A small network was trained on invented records. Each row is its activation on one of them, seen along a few directions.
Records have a field called FIK. Each example row is followed by its value.
The word none means that the record has no FIK.
The largest differences between rows may come from other fields.
Random noise pushes rows far along 12 fixed directions. That doesn't count. These rows show it; they differ only by the noise:
[ -21  462  173  558  271   33  228 -332  472  140  543  746  215  -41
 -343   64    3    5 -380  527    5 -273  -65 -473  256  -67]
[ 176  340 -146 -297  -24    6 -183  329  -21  102  -92 -351 -113 -174
  507  240   81 -121  170 -636  389  295 -493  346 -455  445]
[-254 -309 -138 -440 -348  339 -570 -234 -221 -136 -411 -197 -249 -474
  374  312  -34  -12 -117 -245 -190  448 -381  619  -38 -352]
[ 472  -38 -287  206  -38  282   68  278  446  137  403  -53   72  135
  -68  -58  487  157  438 -500  188 -147  310  587  118 -342]
[-208  -35  -25  126  247 -186 -172 -443 -123  -10  277  -15  -93 -150
  -70 -171  -99    9 -216    7  -62  101  -76  138   65  102]
[ 354   26   74  221   50 -327   27  296  299  184  154  462  144  319
 -238 -566  148   76  283  218 -195 -138  187 -326  232  560]
[ -14  -10 -441 -245  336   14   -5   85   37  469   -6  340   83  121
   83    8  102 -369  119  176   41    2  294   87  104  363]
[ 133  151  331  273  -98  200 -170   40  145   58  399  -21  -93  221
  283  -56  252   45  373 -104  134  228  343  203  104  136]
[  55  162   84  174 -143 -532  -10  -56  302  117 -199 -330  107  128
  452  -67 -134  -65 -177 -381  104  311 -671 -182  163  110]
[-521 -484   12  116 -112 -158 -143 -653  -11  -37  -96   71  140   56
  294   57  -54 -127 -167  152 -344  536 -137 -126  757 -219]
[  55  -48  264  174  122  113 -524  -87    5  153  290  -91 -157  292
  130 -376 -123 -297  351 -188 -138  318  691  106   31   44]
[-223  -44  232  314  329 -355 -228 -414 -258 -146  423  105   -4   44
 -148 -455 -263  -22 -152   26 -233  238  -10 -291   69  460]
[  26 -174 -140 -507 -261 -226 -404  165   26  142 -624 -418 -182  -67
  414  -11   -2 -267  363 -229  -42  371  -58  215   30  179]
[ -24  302 -156  388  374  -10  621   33 -368 -268  638  168  238   36
 -165  234  195  342 -326  238  311 -306 -159  -71 -182  304]

[-223 -165 -336 -171    7  284  -40 -158  122   57  -66   35   35  -27
   44  424  -89 -333  138   44  -53  126  337   94  239 -443] | tefep
[ -40  -70   73 -129 -121   19 -278  199 -148 -222 -320 -262 -151   14
  -18    5 -475 -248   66 -103 -149  164  141 -157 -301 -220] | rone
[-404   44  173  -23  130  -41   22 -309 -176 -515  -32 -225   74 -301
 -267  458 -264 -313  183  108  -31  184  203 -592  -33 -213] | dud
[ 129 -114 -109   21  -97 -439  125  446  267  154 -434   84  400  481
  271  -86 -236 -354  153 -174 -117  237 -189 -602  261  251] | zimab
[  -6  133    2  185   14 -116  217   22  106 -113  111 -163  -18  105
 -166  111 -179   89 -113  106  113 -206    2  -62  -53 -268] | susak
[-230 -460  212  559   19  249  208 -158 -492 -843  748  -64  384  159
 -161  -69  240  426  189 -463 -189  377    0 -225  198   65] | bupog
[ -41  -30  382  226 -391  380  -93   78   30 -291  -26  419  151   87
   84  241 -122  121  -79  330 -293  193 -157 -334   92 -260] | zoram
[ 182   -1  203  150  -47   95 -363 -128  143    3  161 -470 -166   11
  119 -169  -20  -88  193 -634  106  178  149  293 -115 -359] | none
[  47  -19  116 -328  -25  404 -478  318   73  122 -325  420  -28  -25
  -82  -12 -163 -481  346  104 -345  122  474 -399 -163   57] | depe
[ 108  -69  220  170 -171  -63 -290 -123  184   96   89  165 -278  -49
 -122 -392  -87  256  -41  154 -289 -122   45  235   48  -52] | vupib
[ 126  244 -185 -129  192 -125  -20  127 -138   66 -175 -240  -59 -179
   90   17 -205   15 -445 -277  103  -80 -534   99 -501  108] | puvod
[  -9  198   52 -119  255 -231 -286   23   42  -98   -4  -63 -244  -96
 -555 -128 -576 -455  279  280 -145 -183  586 -427 -390    0] | zoram
[  45 -389  283  -26 -396  -46 -479   40  -99 -339 -245  109  -12 -126
  -76 -412 -206  146   95 -316 -571  340 -309 -247   16  192] | none
[-223 -135  -24  104  235 -409  233 -242   -4 -268  359 -262   46  -33
 -198  -26  182   14  407 -198  183  180   95 -103  236  314] | vimip
[-291 -169 -617   67  588 -172  469  -36 -685 -155  -25  -29  393  207
 -172  149 -420 -198 -782  158  -53 -233  -98 -406 -286 -179] | baput
[ 209 -138  201  -65 -257 -559  219  481 -316 -207 -337 -213   14  252
   77 -454  189  414  166  174 -112 -130 -156 -258  -36  677] | depe
[ 146 -222 -105  129  -79 -293  150  203 -228  -97  -85 -334  146  373
  308 -158  -60  198 -190 -494   16  199 -360   98  -43   55] | tas
[-168   24  155 -109 -210  109 -101 -264 -237  106  -44 -162 -288  -42
  608  169  238  313 -260   85  220  214 -332  595  -17  174] | tas
[-193 -195  315  372 -136 -124   58 -270    8  121  108  590    6  263
   74 -275  -32  328 -463  609 -282   28 -206   13  418  109] | vimip
[ -59  158 -196  306   81 -111  323 -403  729  120  180  -78  221 -139
  -93  307  148  -78 -171 -214  299 -121 -307 -130  372 -688] | baput
[-562 -215 -614 -614  684  -93 -250 -617 -212  294  -86 -204 -190 -402
  -16  176   -8 -700  174 -103  125  281  374  196   34  279] | rone
[  98  295  530  157 -209 -128 -169  -58  140   86   35    3 -287   71
   25 -220   22  137  114  590   38 -124  385   10   53  114] | zimab
[ 113   46   69   52  128 -154 -208  -55   75  -62  -45  -81   12  -90
 -450 -343 -129  -96  -37    1 -202 -173  271 -296 -100 -206] | bupog
[ 153  -34 -589 -110   76  499  361  456  466  280  271  483  304  161
  100  522  417 -203  631 -343  260   54  130  220  223    1] | dud
[ 252  293   -1   88 -164  105  209  121  485  504  -74 -264  -33  174
  562  253  370   86  101  -73  482 -130    1  458   94 -222] | vupib
[ -48  -46 -172 -106  -59 -196  292   66 -266 -123  290 -389  -95   -3
  398  105  415  428  273 -339  433  149 -345  594   43  636] | tefep
[ 197  193  147 -136   -3 -126 -124  104 -385  -37 -296 -302 -301 -160
 -132 -337 -161  306 -447  287   -8 -439  -37  284 -570   35] | puvod
[-435  293   50 -196  458  456 -371 -500  -18   41  332 -249  -73 -249
   88  593 -150 -772  286 -360  265  472  570  -97 -178 -204] | susak

Here are new rows. What is FIK for each?
[-171 -263  -58  189 -170  111  184 -236  187 -171   59   16  264  -19
   60  243  276   14  154 -231  -49  225 -185 -101  480 -319] | none
[-172   87   31  325  228 -261  -27 -342  223  -22  532  144   14  -83
 -224 -203 -145   -4  -68 -283  -32  159 -312 -191   63  291] | bupog
[ -17 -423  128   -1 -178  -16 -462  -63 -311  -85  -54  147 -296   22
 -104 -577 -276  316 -128   18 -498   92  -74  416  -65   35] | dud
[-215 -504 -323  -79   61  236 -395 -140 -135 -197  144  466   91 -209
 -275 -175 -361  -55 -190 -441 -486  308 -370   50  -12 -204] | baput
[ -21  -54   11  -39   89   40   31   75  117   -4   67    1   65  200
  -71  171   70 -304  463   65   55  120  612 -273  138   28] | tas
[ 200  277   42   96  265  207   94  263  -76 -105  368  -78 -100  -21
 -334   -5  121   47  225   12  206 -394  550   32 -409  -36] | depe
[-121  426  410  286  -18  -26   80 -295  -81   98  350   13 -234  -68
  213   13  -60  333 -359  371  231 -142 -139  216 -130  104] | vupib
[-137 -391 -165  -13 -116 -286  301  159 -444 -111  -89 -315   57  302
  310  -50  185  350  -62    6   75   87 -143  337  124  284] | bupog
[-233  -31  603 -202 -510   47   -7   57 -719 -513 -421 -201 -290  -51
  145  163   63  484 -124  905 -122  -50  152    3 -126  146] | susak
[-474 -118 -211 -322  285 -296   37 -425 -305  294 -246 -148  -80  -63
  253   80  -52 -346 -174  374   92  168    8    6  232  408] | none
[ -76  129  449   95   33 -148  -46  -15 -285  -89   90  -39  -93  141
  141 -241   33   74   59  196  -33   74  162 -275  -59  470] | depe
[ 221 -157   52  253 -217  171  -40  207  -63  183  362  493  -18  393
  260 -371   93  417 -116  -50 -185   59 -218  489   41  269] | zoram
[ 197  283   16   53   47  533 -274 -319  747  624  445  347 -144 -191
  181    6  539    0  185 -213  287  -59  175  735  277 -158] | tefep
[ 107 -457 -196   59 -233  434  114  414 -366 -245  229  161  182  281
   36 -115  265  363  170 -263 -189   83  115  357   32  -22] | bupog
